A small network was shown many inputs. Here are its activations along a few directions, one row for each input.
In each table, some parts of the input vary, and every possible input appears once, in random order.
Descriptions start from the smaller parts, as in this example, which fits no table here: values(3) and (point or ring(11) or (line(6) and ring(8))).
Shared parts are said once, and a part with two or three values counts as separate values.
In the rows, zero is written as 128.

Other details of the inputs shift rows strongly along two fixed directions, in all tables alike. That doesn't count.

A family of inputs:
row 1: [140 197 109  95 148 172 145 163  92 161 124]
row 2: [128 170 142 158 136 107 148 161 157 136 142]
row 3: [133  93 109 119 167 109 108  99  97 131 122]
row 4: [108 151 159 170 126 141 141 167 139 120 132]
row 5: [130  96 117 111 141 101  95 105 135 139 128]
row 6: [115 101 112 121 123 127 107 116 135 101 121]
row 7: [139 109 138 135 141 122 115 130 145 109 130]
row 8: [113 126 159 170 112 123 130 123 128 128 128]
row 9: [118 148 155 172 106 144 138 140 133 125 128]
row 10: [133  89 128 119 147 130  94 103 139 126 120]
row 11: [122 165 140 177 101 136 148 146 140 106 135]
row 12: [136 143  92  98 141 170 146 142  97 154 126]
row 13: [126  89 138 147 107 113 110  99 131 101 116]
row 14: [128 146 117 188 147 134 166 158 131 139 113]
row 15: [142  85 119 150 138 100 145  89 107 125 114]
row 16: [113  86 127 143 130 115  97 111 138 103 112]
row 17: [109  98 122 103 120 107 127 113 140 111 124]
row 18: [121 165 144 175 146 123 127 153 145 148 143]
row 19: [117 128 112  73 112 188 108 139 111 140 125]
row 20: [125 168 128 159 139 113 132 148 158 143 134]
row 21: [134 107 147 136 146 125 117 128 143 120 130]
row 22: [135 161 142 169 139 126 144 160 158 106 143]
row 23: [116 177 122  90 101 169 142 182 112 155 148]
row 24: [116 105 139 138 123 124 118 136 135 102 124]
row 25: [138 187 116  83 121 179 152 166 136 133 152]
row 26: [141  99 136 137 123  87 112  93 134 133 131]
row 27: [137  86 121 113 164 101 121 107  94 123 128]
row 28: [125  93 139 141 154 111  98 103 141 130 125]
row 29: [152 102 130 123 118 130 108  99 134 116 126]
row 30: [110 188 105  93 105 181 143 163 132 148 136]
row 31: [143 146 144 164 147  95 147 114 107 130 113]
row 32: [102  88 131 140 132  99 100 110 126 127 123]
row 33: [132  95 143 112 146 121 110 117 131 129 134]
row 34: [135  82 112 116 152 111 143 113 104 126 120]
row 35: [138 134 149 154 161  95 148 141 109 116  99]
row 36: [107  90 117 115 124 103  98 110 125 132 121]
row 37: [143 123  97  25 119 161 124 121 126 138 137]
row 38: [106  82 142 133 129  91 112 118 124 118 129]
row 39: [134 168 139 165 160 119 145 152 112 132  98]
row 40: [151 103 140 137 141  90 132  92  98 116  88]
row 41: [116 114 107  51 113 184 100 127 100 149 127]
row 42: [146 179 126  94 103 178 135 149 110 166 153]
row 43: [147 101 120 121 142 112 124  91  89 131 127]
row 44: [112 158 141 168 121 131 147 167 146 100 138]
row 45: [136 179 128  90 123 175 138 175 117 162 158]
row 46: [132 168 131 172 140 136 132 153 159 116 137]
row 47: [140  92 126 102 164  89 124 104  99 121 109]
row 48: [140 101 130 134 126  97 124  83 149 103 127]
row 49: [122 176 131 164 141 124 142 145 167 134 135]
row 50: [149  77 108 132 123 119 149  98 109 128 105]
row 51: [152 122  97  36 100 160 122  95 122 141 133]
row 52: [113 180 103  87 103 170 133 166 123 157 135]
row 53: [117 111  86  38 108 169 109 111 114 124 126]
row 54: [141  96 143 123 127 122 109  92 127 133 129]
row 55: [140 117  86  34 125 167 106 106 125 130 132]
row 56: [115 133 144 167 103 101 132 126 130 133 131]
row 57: [114 168 143 175 100 111 151 144 142 134 132]
row 58: [128 132 145 153 142  93 128 142 145 134 141]
row 59: [113 137 139 165 107 111 145 117 145 104 129]
row 60: [132 165 138 175 141 144 124 155 155 126 133]
row 61: [140 163 157 176 124 145 139 140 145 134 136]
row 62: [133 142 128 179 142 130 181 169 128 133 120]
row 63: [105 161 143 166 120 105 150 165 148 128 135]
row 64: [144 111 122 112 116 100 119  95 138 133 128]
row 65: [129 116  97  40  83 162 124 101 111 135 127]
row 66: [148 123 131 144 119 120 125 109 144 106 133]
row 67: [123 173 126  97  85 180 138 154 100 158 146]
row 68: [106  81 151 138 134 105 113 117 128 115 123]
row 69: [107  87 130 127 128  94 125 107 143  91 124]
Description of these inputs: values(3) and (line(5) or (values(2) and ring(9))).
Question: The inputs of row 53 and row 59 match in every part but the values(3) part. If row 30 is changed in the same way as row 53 into row 59, which row does it become?
Answer: row 65
Question: The inputs of row 7 and row 60 match in every part but the values(3) part. If row 58 is changed in the same way as row 7 into row 60, which row does it become?
Answer: row 5

A family of inputs:
row 70: [144 217 130 173 141 138 166 175 124 142 130]
row 71: [134 109 125  75 146 142 115 127 102 137 137]
row 72: [148 106  98  89 113 140 151 125 111 127 132]
row 73: [152 121 121  74 145 138 121 115 115 135 140]
row 74: [149 125 123  93 107 152 134 101 106 134 117]
row 75: [124 128 108  86 110 148 123 114 132 121 137]
row 76: [145 120 117  85 109 145 148 111 107 124 111]
row 77: [119 112 114  88 120 161 106 135 125 117 128]
row 78: [115 194 148 174 123 163 143 194 151 132 141]
row 79: [126 207 136 176 142 142 159 187 111 144 127]
row 80: [141 119 100  85 144 145 124 115 122 150 121]
row 81: [139 116 117  77 142 135 116 126  88 131 128]
row 82: [145 116 114  78 146 147 122 115 124 145 135]
row 83: [142  83 118  75 115 115  98  92 136 126 125]
row 84: [136 126 117  79 105 135 117 116 131 141 136]
row 85: [115 211 138 169 109 145 162 168 152 138 152]
row 86: [112  58 150 227 149  40 146 112 142  91 113]
row 87: [112  53 148 205 153  38 106  67 177  70 113]
row 88: [154 120 113 103 105 157 115  98 106 144 139]
row 89: [117 196 154 176 114 155 183 181 117 133 121]
row 90: [135 121 109  85 119 157 113 123 138 116 132]
row 91: [108  78 111  79 112 119 101  95 117 120 127]
row 92: [123  86 156 211 151  57 112 101 181  88 118]
row 93: [113 196 136 177 149 156 159 187 133 160 133]
row 94: [127 112 124  80 110 143 105 130 122 139 129]
row 95: [121 198 160 183 112 162 167 171 116 143 126]
row 96: [107  80 111  84 117 128 102  99 120 111 125]
row 97: [146 217 143 167 144 138 165 175 125 137 145]
row 98: [127  87 162 207 147  49 111  99 179  97 118]
row 99: [108  69 165 213 182  49 117 101 155 111 118]
row 100: [113 114 112  87 117 159 111 127 123 114 130]
row 101: [130 109 123  80 115 149 102 133 125 134 127]
row 102: [119 211 142 169 107 141 159 169 152 145 150]
row 103: [135 168 122 172 150 119 151 145 134 140 117]
row 104: [137 107 119 105 105 159 107 108  93 145 135]
row 105: [113  80 115  79 110 116  99  97 117 129 126]
row 106: [110  78 143 219 174  43 120 103 139 110  95]
row 107: [120 117 122  81 105 138 110 127 118 143 132]
Question: The inputs of row 89 and row 76 match in every part but one. If row 77 is changed in the same way as row 89 into row 76, which row does it become?
Answer: row 90
Question: What do these inputs look like to the network?
Answer: values(2) and (line(4) or ring(6) or ring(9))
Question: Which other rows does row 72 become when the line(4) part takes its other values? List them by row number.
Answer: row 74, row 76, row 88
Question: Start at row 70 and move only the ring(6) part, one step at a time. The first step leads to row 97. Which rows follow, in order?
Answer: row 73, row 82, row 80, row 103
